These are the activations of a small neural network, seen along a few directions. Each row is one input.
Each table varies a few parts of the input and shows all the possible inputs, shuffled.
A made-up example of a description, with smaller parts first: ring(5) and (point or (values(2) and line(4)) or line(11)).
Shared parts are said once, and a part with two or three values counts as separate values.
(in the rows, 128 means zero)

Other details of the inputs vary at random and push rows far along three fixed directions, the same in every table; ignore that.

Table:
x1: [138 122 133 131 133 145 132 123 142 131 112 123 116 155]
x2: [ 66 153 114 175  98  57  70 201 130 120  38 166 105  70]
x3: [124 119 152 109 116 135 131 120 128 127 138 132 123 129]
x4: [116 130 129 136 124 127 142 115 143 152 137 123 125 131]
x5: [ 69 160 121 173  98  49  68 198 123 120  34 163 105  71]
x6: [114 142 136 138 125 133 150 111 142 128 132 119 125 126]
x7: [217 172  57 120 114 145  91 101  91 126 138 113 128 114]
x8: [123 115 136 113 119 133 137 107 133 117 127 134 120 134]
x9: [132 124 137 125 125 145 130 131 132 136 119 117 118 156]
x10: [135 127 147 123 127 143 125 132 134 138 126 126 126 151]
x11: [135 117 152 113 119 129 135 120 132 123 132 136 128 135]
x12: [120 134 144 137 130 117 129 121 134 130 149 122 126 146]
x13: [111 127 127 115 128 146 131 107 132 126 122 133 122 144]
x14: [120 133 146 134 133 116 139 115 129 138 135 115 135 135]
x15: [ 81 119 107 156 151  98  90 205 129  97 112 137 145  84]
x16: [127 114 142 113 114 134 134 120 130 125 131 126 118 137]
x17: [122 132 145 141 132 118 130 121 130 130 149 127 122 148]
x18: [125 114 144 110 124 128 135 106 131 122 126 136 127 129]
x19: [142 116 147 121 124 139 136 131 134 125 125 124 107 143]
x20: [123 130 134 148 123 126 150 119 132 141 132 121 125 138]
x21: [140 126 141 129 132 148 132 135 134 135 115 117 112 156]
x22: [135 119 137 122 131 136 126 116 142 135 116 129 131 149]
x23: [120 118 137 111 121 136 138 106 131 115 127 135 118 131]
x24: [119  35  87 136 201 178 153 198 136  73 164 111 179 103]
x25: [125 128 148 147 138 118 136 117 120 135 141 125 121 143]
x26: [110 130 134 111 125 147 130 117 123 132 126 127 122 146]
x27: [116 139 129 124 131 125 152 115 143 138 130 125 124 129]
x28: [205 216  54 132  88 106  75  96  86 146 129 127 112  75]
x29: [131 113 143 116 115 134 134 123 132 126 130 125 116 140]
x30: [218 168  67 101 114 141  98 103  74 108 166 123 146  83]
x31: [125 123 134 121 122 143 128 127 130 137 122 119 122 154]
x32: [ 76 142 111 184 114  65  71 210 126 133  43 175  96  71]
x33: [131 128 144 118 124 137 127 124 137 131 125 135 139 152]
x34: [122 116 143 111 115 135 134 117 128 123 132 128 118 134]
x35: [ 75 145 106 157 109  55  74 205 136 130  46 171 103  77]
x36: [117 135 143 110 127 142 130 115 129 125 128 140 137 144]
x37: [208 168  65 102 109 146  99 100  75 111 161 116 130  88]
x38: [119 131 133 144 120 125 149 117 135 140 133 119 128 136]
x39: [129 118 135 119 128 135 125 113 140 136 119 130 133 147]
x40: [144 131 150 127 135 143 130 130 139 128 119 134 130 153]
x41: [142 112 147 120 132 130 136 116 135 124 121 135 119 137]
x42: [117 142 148 130 136 122 142 113 133 131 133 114 132 128]
x43: [126 128 127 134 128 120 154 123 136 149 130 126 122 139]
x44: [130 118 151 110 118 129 135 118 130 122 133 137 130 132]
x45: [125 129 143 115 123 137 127 120 134 130 127 136 140 149]
x46: [128 128 149 147 141 118 141 116 117 139 135 125 125 141]
x47: [123 126 130 144 126 128 145 119 138 154 136 126 121 135]
x48: [215 201  70 139 107 101  81 100  66 135 139 119 126  89]
x49: [129 111 143 112 122 127 134 108 133 124 126 135 128 131]
x50: [129 126 145 119 124 141 124 128 132 139 129 127 130 150]
x51: [125 119 127 123 124 141 128 115 138 133 118 126 124 153]
x52: [115 138 134 139 122 129 149 113 140 133 133 119 127 130]
x53: [114  33  90 134 201 179 139 220 127  75 178 111 191  84]
x54: [127 130 137 153 128 128 152 121 127 141 131 124 120 139]
x55: [119 131 126 127 126 120 152 119 140 146 131 124 127 135]
x56: [113 137 132 134 129 133 143 111 147 143 136 124 122 124]
x57: [117 138 128 118 133 124 148 117 147 139 133 127 122 130]
x58: [116 138 146 131 132 118 136 117 133 132 140 112 130 135]
x59: [114 144 141 136 128 129 151 112 137 127 130 115 129 126]
x60: [137 129 147 123 128 139 128 127 138 130 122 134 136 153]
x61: [114 133 143 109 126 144 126 119 125 134 132 134 131 142]
x62: [ 75 144 120 159 132  77  80 197 126 107  75 145 124  74]
x63: [126 127 126 128 129 120 149 124 142 149 134 128 120 140]
x64: [122 130 146 137 133 115 139 116 126 139 135 117 133 138]
x65: [141 121 141 126 137 139 128 119 142 133 113 129 126 150]
x66: [143 118 156 120 127 139 133 132 132 128 132 131 111 137]
x67: [ 77 135 117 164 129  71  75 201 123 110  76 146 126  78]
x68: [115 140 139 137 126 124 150 114 134 132 131 114 131 130]
x69: [133 110 144 114 123 126 134 110 134 125 125 134 127 134]
x70: [126 112 136 115 118 131 136 110 134 119 126 133 120 137]
x71: [119 133 138 142 124 120 149 117 129 138 132 116 132 136]
x72: [125 131 147 146 138 121 131 120 125 130 149 133 117 148]
x73: [222 152  69 110 122 138 102 100  87 114 155 119 140  95]
x74: [115 144 146 128 133 121 133 120 137 126 146 118 126 139]
x75: [ 98  33  71 127 216 189 144 193 131  79 176 109 212  95]
x76: [120 132 143 112 125 139 128 117 131 128 128 139 140 147]
x77: [137 113 144 118 118 135 135 127 133 126 128 124 113 142]
x78: [142 129 151 128 134 146 128 136 135 136 123 127 120 152]
x79: [133 115 152 114 116 133 130 125 131 129 136 130 121 134]
x80: [206 158  69 101 122 143 105  92  82 109 159 121 142  85]
x81: [122 131 140 147 126 120 149 118 125 139 132 118 129 138]
x82: [119 127 129 140 123 126 143 117 141 154 137 124 124 133]
x83: [120 131 126 121 128 119 147 120 145 146 135 126 124 136]
x84: [124  30  87 135 218 187 151 219 127  64 182 114 201  85]
x85: [122 129 126 130 125 119 153 121 138 148 131 124 126 138]
x86: [118 137 146 131 134 118 140 114 131 135 134 114 134 132]
x87: [119 124 133 117 121 143 128 122 127 137 124 122 124 152]
x88: [ 91  47  76 131 197 183 142 186 132  84 161 113 189 107]
x89: [121 122 152 107 118 137 133 118 126 124 138 134 122 126]
x90: [130 128 130 139 133 123 157 125 132 148 128 128 117 140]
x91: [126 130 142 152 131 122 151 118 120 138 131 122 124 140]
x92: [124 119 134 115 128 135 125 109 137 135 121 132 134 145]
x93: [123 127 143 115 123 141 124 125 130 138 131 129 132 148]
x94: [118 129 143 112 124 142 124 122 127 137 132 132 132 145]
x95: [ 88 171 161 129  86  68 114 120 154 161  65 160  78 135]
x96: [118 137 144 133 129 117 130 121 136 130 148 119 127 144]
x97: [223 207  49 130  99 103  86 111  80 145 129 132 106  87]
x98: [199 124  31 130 155 142  78 190  75  75 155 126 174  42]
x99: [128 116 152 111 115 133 130 122 130 128 138 131 123 132]
x100: [ 81 128 115 173 134  72  75 204 116 110  78 152 124  81]
x101: [120 131 145 138 131 115 134 118 129 135 142 115 129 141]
x102: [131 110 136 118 118 130 136 113 136 120 125 131 119 140]
x103: [ 98 128 148 116 124 126 122 112 139 132 101 146 120 140]
x104: [136 111 137 120 121 132 137 116 137 120 123 131 116 142]
x105: [117 135 127 125 128 122 152 116 142 143 131 124 127 132]
x106: [119 120 126 120 124 141 128 111 136 132 120 129 125 150]
x107: [215 170  67  99 116 144 100 103  73 105 166 124 145  80]
x108: [114 126 133 114 123 144 129 119 125 135 125 125 124 149]
Each input here is: line(6) and (line(8) or (values(2) and ring(5))).
Changing only the line(6) part turns x97 into x95. The same change can be made to x19. Which row results?
> x34
Start at x12 and move only the line(8) part, one step at a time. The first step leads to x101. Which rows follow, in order?
> x64, x71, x38, x82, x85, x35
Which other rows does x66 become when the ring(5) part takes its other values? List them by row number.
> x19, x24, x41, x84
Start at x84 and move only the line(6) part, one step at a time. The first step leads to x98. Which rows follow, in order?
> x11, x44, x30, x107
Start at x7 and move only the ring(5) part, one step at a time. The first step leads to x9. Which rows follow, in order?
> x10, x60, x22
Which other rows does x10 become when the values(2) part takes its other values? List them by row number.
> x53

Table:
x109: [114 135 118 126 124 133 143 110 129 136 133 121 132 125]
x110: [149 115 137 120 122 128 140 126 133 128 133 133 124 128]
x111: [140 125 119 128 132 150 131 127 131 138 114 122 122 151]
x112: [ 12 119 181 157 116  78 121 172 173 136  56 160 107 129]
x113: [129 131 132 134 129 125 146 117 124 127 136 118 124 124]
x114: [139 134 125 134 137 146 125 130 135 137 123 124 128 154]
x115: [142 127 142 140 133 132 130 125 125 129 136 126 127 138]
x116: [128 137 138 140 134 121 138 118 129 128 144 117 128 126]
x117: [125 120 141  94 129 137 114  98 123 102 124 139 148 132]
x118: [143 120 136 135 127 135 138 124 122 128 127 125 123 136]
x119: [188 190  84 139  74  78  51 136  83 123  76 155  89  79]
x120: [120 130 121 113 125 128 145 111 135 137 138 135 131 117]
x121: [105  89  70 163 192 128 110 221 108  85 157 111 186  60]
x122: [141 115 118 121 127 147 126 124 135 135 118 125 119 149]
x123: [137 131 144 139 136 125 128 128 119 136 143 124 132 141]
x124: [136 139 128 134 139 137 124 134 129 142 131 121 133 158]
x125: [146 118 123 115 127 143 132 129 142 141 120 130 123 139]
x126: [115 127 116 119 122 131 139 107 131 132 137 127 127 124]
x127: [130 123 130 127 125 122 141 115 128 122 140 123 120 125]
x128: [135 126 133 120 127 118 148 119 134 126 141 129 124 118]
x129: [113 146 126 132 128 122 137 119 130 141 145 113 141 131]
x130: [130 120 154  83 112 153 109 127 117 106 141 136 127 131]
What is each input in this table made of?
> values(2) or (line(4) and line(5))
Which other rows does x112 become when the line(5) part takes its other values? List them by row number.
> x109, x120, x126, x129
Which other rows belong to the same alternative as x130? List them by row number.
> x117

Table:
x131: [152 183 167 118  95 116 145  59 132 172 146 115  96 182]
x132: [ 80 129 156 157 124  95 132 150 142 130  82 141 113 123]
x133: [149 164 169 119  92 111 156  48 143 175 137 128  90 177]
x134: [106  66 119 143 175 160 172 170 142 119 174 107 161 122]
x135: [154 177  74 140 122 100  83 141  99 124 119 131 145  79]
x136: [164 163 150  90  79 139 156  34 144 171 127 116  89 188]
x137: [163 165  72 156 127 102  83 156  91 116 119 124 124  82]
x138: [ 72 120 156 148 121  86 133 149 153 140  84 155 114 121]
x139: [171 115 137  98 127 181 142  77 121 138 155 116 134 185]
x140: [146 159 138 122 123 129 143  80 132 152 157 113 129 158]
x141: [172 168  68 158 122 110  85 156  86 115 121 119 128  74]
x142: [ 83 110 162 124 108 110 106 153 136 109  84 163 109 126]
x143: [134 153 128 105 115 154 159  65 134 148 154 113 115 150]
x144: [119  29 126 105 197 206 162 171 149  88 172 112 184 139]
x145: [140 142 146 135 127 125 151  79 135 144 144 113 117 159]
x146: [ 16 110 202 168 119  64 130 162 174 135  38 165  96 140]
x147: [ 18  93 216 127 101  78 111 168 166 119  44 178  91 137]
x148: [162 156  72 147 123 104  92 159  98 128 127 132 123  83]
x149: [108  79 112 139 171 151 169 161 138 118 160 115 164 113]
x150: [114  24 122 111 198 210 163 170 143  95 172 112 185 152]
x151: [171 142  90 110 123 126  69 168 104  93  99 148 128  81]
x152: [152 149  89 117 106 108  68 138  85 103 118 141 130  74]
x153: [103 100 114 137 170 153 155 158 134 118 162 107 174 116]
x154: [170 180  70 145 119 115  84 153  89 125 135 118 135  81]
x155: [180 127 147  83 118 167 151  72 129 124 169 117 127 160]
What is each input in this table made of?
> values(2) or line(8) or (values(3) and ring(5))
